These are the activations of a small neural network, seen along a few directions. Each row is one input.
Each table varies a few parts of the input and shows all the possible inputs, shuffled.
A made-up example of a description, with smaller parts first: one of 6 places along a line, together with either a single point or one of 9 places along a line or (one of 3 separate values, together with one of 5 places around a ring).
Shared parts are said once, and a part with two or three values counts as separate values.
In the rows, zero is written as 128.

Other details of the inputs shift rows strongly along two fixed directions, in all tables alike. That doesn't count.

Table:
R1: [ 95 164 176  95 113 109 142  34  99 144 129  96]
R2: [135  98 114 114  92 132 189 118 143 105 138 126]
R3: [102 165 154  67 105 128 170  45  83 110 114  99]
R4: [156  79  79 138 123 142 162 179 160  93 133 138]
R5: [122 173 155 100 137 131 117 107  87 145 111 129]
R6: [126  93 117 120 101 118 177 113 144  87 137 121]
R7: [120 178 141  99 144 140 121  93  95 162 116 110]
R8: [129  94 149 141  92 101 149 120 143 116 142 132]
R9: [120  93 137 143  91 108 144 113 152 119 141 121]
R10: [122  93 118 120 107 117 178 110 149  88 143 126]
R11: [143 166  93 130 194 160  75 181 114 146 109 131]
R12: [148  78 103 165 117 127 127 171 168 121 143 127]
R13: [137  80 106 165 127 119 124 165 173 114 147 142]
R14: [ 92 166 177  94 102 112 139  39  95 141 125  92]
R15: [149  82 115 164 112 122 128 173 160 113 138 146]
R16: [112 169 156 107 150 118 112  99  97 132 122 133]
R17: [135  81 110 167 127 119 125 168 168 111 146 149]
R18: [147 168 108 125 186 152  88 183 106 146 112 153]
R19: [140 168  93 128 194 160  70 182 111 144 104 140]
R20: [120 176 143 100 144 138 115  92  93 157 111 105]
R21: [145 166  94 131 198 151  72 171 111 143 109 125]
R22: [133 169 107 134 203 142  69 173 112 126 115 153]
R23: [110 173 144 104 139 134 105  94  94 142 112 115]
R24: [111 171 153 110 142 123 107  99  95 131 114 127]
R25: [128  97 135 137  84 124 157 119 151 138 141 128]
R26: [144 169 103 129 186 157  83 184 110 144 110 154]
R27: [131  97 134 138  87 124 159 118 152 141 145 120]
R28: [129  92 135 145  98 107 149 110 152 126 143 111]
R29: [125  93 141 143  85 115 147 118 145 122 138 128]
R30: [139  80 106 166 129 119 127 164 174 117 150 133]
R31: [132  96 146 139  82 118 155 123 143 127 136 134]
R32: [140 168  95 131 191 162  79 187 111 146 110 152]
R33: [152  82 119 159 114 117 131 174 156 116 139 146]
R34: [119  93 142 145  90 109 145 115 148 117 141 128]
R35: [ 95 170 182  88  93 124 145  47  84 149 115 110]
Each input here is: one of 5 places along a line, together with either a single point or one of 6 places along a line.
Question: The inputs of R10 and R6 match in every part but the place on the line of 5. If R30 is changed in the same way as R10 into R6, which row does it become?
Answer: R14
Question: Start at R28 and move only the place on the line of 6, one step at a time. The first step leads to R14. Which rows follow, in order?
Answer: R9, R34, R24, R8
Question: Change only the place on the line of 5 in R23. List by row number the other rows that result.
Answer: R9, R13, R19, R25

Table:
R36: [110 130 176 115  81 105 152  70 117 149 135 113]
R37: [105 127 175 122  90 100 145  60 120 132 135 107]
R38: [114 128 179 115  79 108 153  70 116 152 131 115]
R39: [127 233  88  67 236 172  83 143  53 105  82 128]
R40: [164  70 104 180 121 127 118 199 171 126 139 146]
R41: [106 134 178 118  82 109 150  67 123 146 140 114]
R42: [114 129 140  85  91 125 190  64 115 117 129 101]
R43: [125 237  89  64 238 175  88 143  57 113  86 138]
R44: [105 127 176 115  87 102 147  65 121 141 138 111]
R45: [131 165 110 138 185 148  71 174 115 145 114 141]
R46: [159  71 101 178 118 129 115 199 173 129 137 150]
R47: [152  67  99 181 135 114 119 190 181 120 148 147]
R48: [108 130 140  81  88 123 188  65 110  91 124 112]
R49: [105 130 142  83  91 126 193  66 110  94 126 116]
R50: [166  68  61 154 136 144 153 199 173  91 137 133]
R51: [125 230 118 107 229 158  37 154  68 153  91 128]
R52: [149  70  97 182 130 119 111 188 180 116 143 147]
R53: [123 231 115 103 222 161  37 154  66 161  88 134]
R54: [107 129 140  89  88 131 188  63 115 116 127 104]
R55: [106 130 177 116  84 104 150  68 121 145 137 110]
R56: [111 130 142  79  94 119 195  66 110  95 128 113]
R57: [162  71 103 180 121 130 123 200 177 133 145 156]
R58: [125 240  81  69 239 183  69 145  58 131  79 122]
R59: [104 131 174 118  77 108 144  68 121 141 132 109]
R60: [149  70  98 181 131 126 112 198 178 121 146 151]
R61: [151  69  97 179 126 123 110 194 179 118 144 146]
R62: [ 99 128 175 122  88 105 147  61 122 138 136 115]
R63: [154  70 100 181 129 124 117 195 182 123 152 151]
R64: [109 129 179 118  75 115 151  70 115 151 130 118]
R65: [121 230 116 106 225 164  40 157  66 163  91 139]
R66: [104 131 176 121  90 104 149  60 124 140 140 116]
R67: [158  75 101 180 124 126 121 199 177 130 149 153]
R68: [160  71 100 182 123 123 117 200 172 122 143 144]
R69: [107 127 176 119  85 104 143  64 118 134 135 106]
R70: [165  72  60 153 140 148 156 202 178  98 142 143]
Question: Describe the family of inputs behind these rows.
Answer: one of 5 places around a ring, together with either one of 2 separate values or one of 5 places along a line
Question: The inputs of R43 and R49 match in every part but the place on the ring of 5. If R63 is changed in the same way as R43 into R49, which row does it become?
Answer: R60
Question: Change only the choice among 2 separate values in R58. List by row number the other rows that result.
Answer: R48

Table:
R71: [105 105 188 118  44  98 178  49 127 135 141 110]
R72: [151  35 119 180  68 111 165 166 195 124 159 141]
R73: [152 143  87 153 194 152  72 209 132 137 117 156]
R74: [151  32 115 185  76 106 158 174 195 107 160 144]
R75: [156  33 112 184  73 113 163 171 199 124 161 137]
R76: [146 150  86 147 207 147  67 200 128 129 117 150]
R77: [152 135  70 160 211 149  61 220 141 119 118 150]
R78: [109 123 139  77  80 125 212  55 114  95 130 105]
R79: [105 101 178 122  58  93 173  55 134 124 145 109]
R80: [ 97 226 166  78 167 137  90  72  58 156 101 116]
R81: [102 228 162  76 163 145  91  69  54 167  96 104]
R82: [104 219 157  82 164 143  89  84  61 162  98 115]
R83: [150 136  73 159 210 148  64 215 142 122 122 151]
R84: [111 125 140  74  78 125 209  53 111  92 127 103]
Question: The inputs of R71 and R73 match in every part but one. If R79 is changed in the same way as R71 into R73, which row does it become?
Answer: R76
Question: Describe the family of inputs behind these rows.
Answer: one of 2 separate values, together with either a single point or one of 6 places along a line
Question: Change only the choice among 2 separate values in R75. List by row number the other rows that result.
Answer: R81
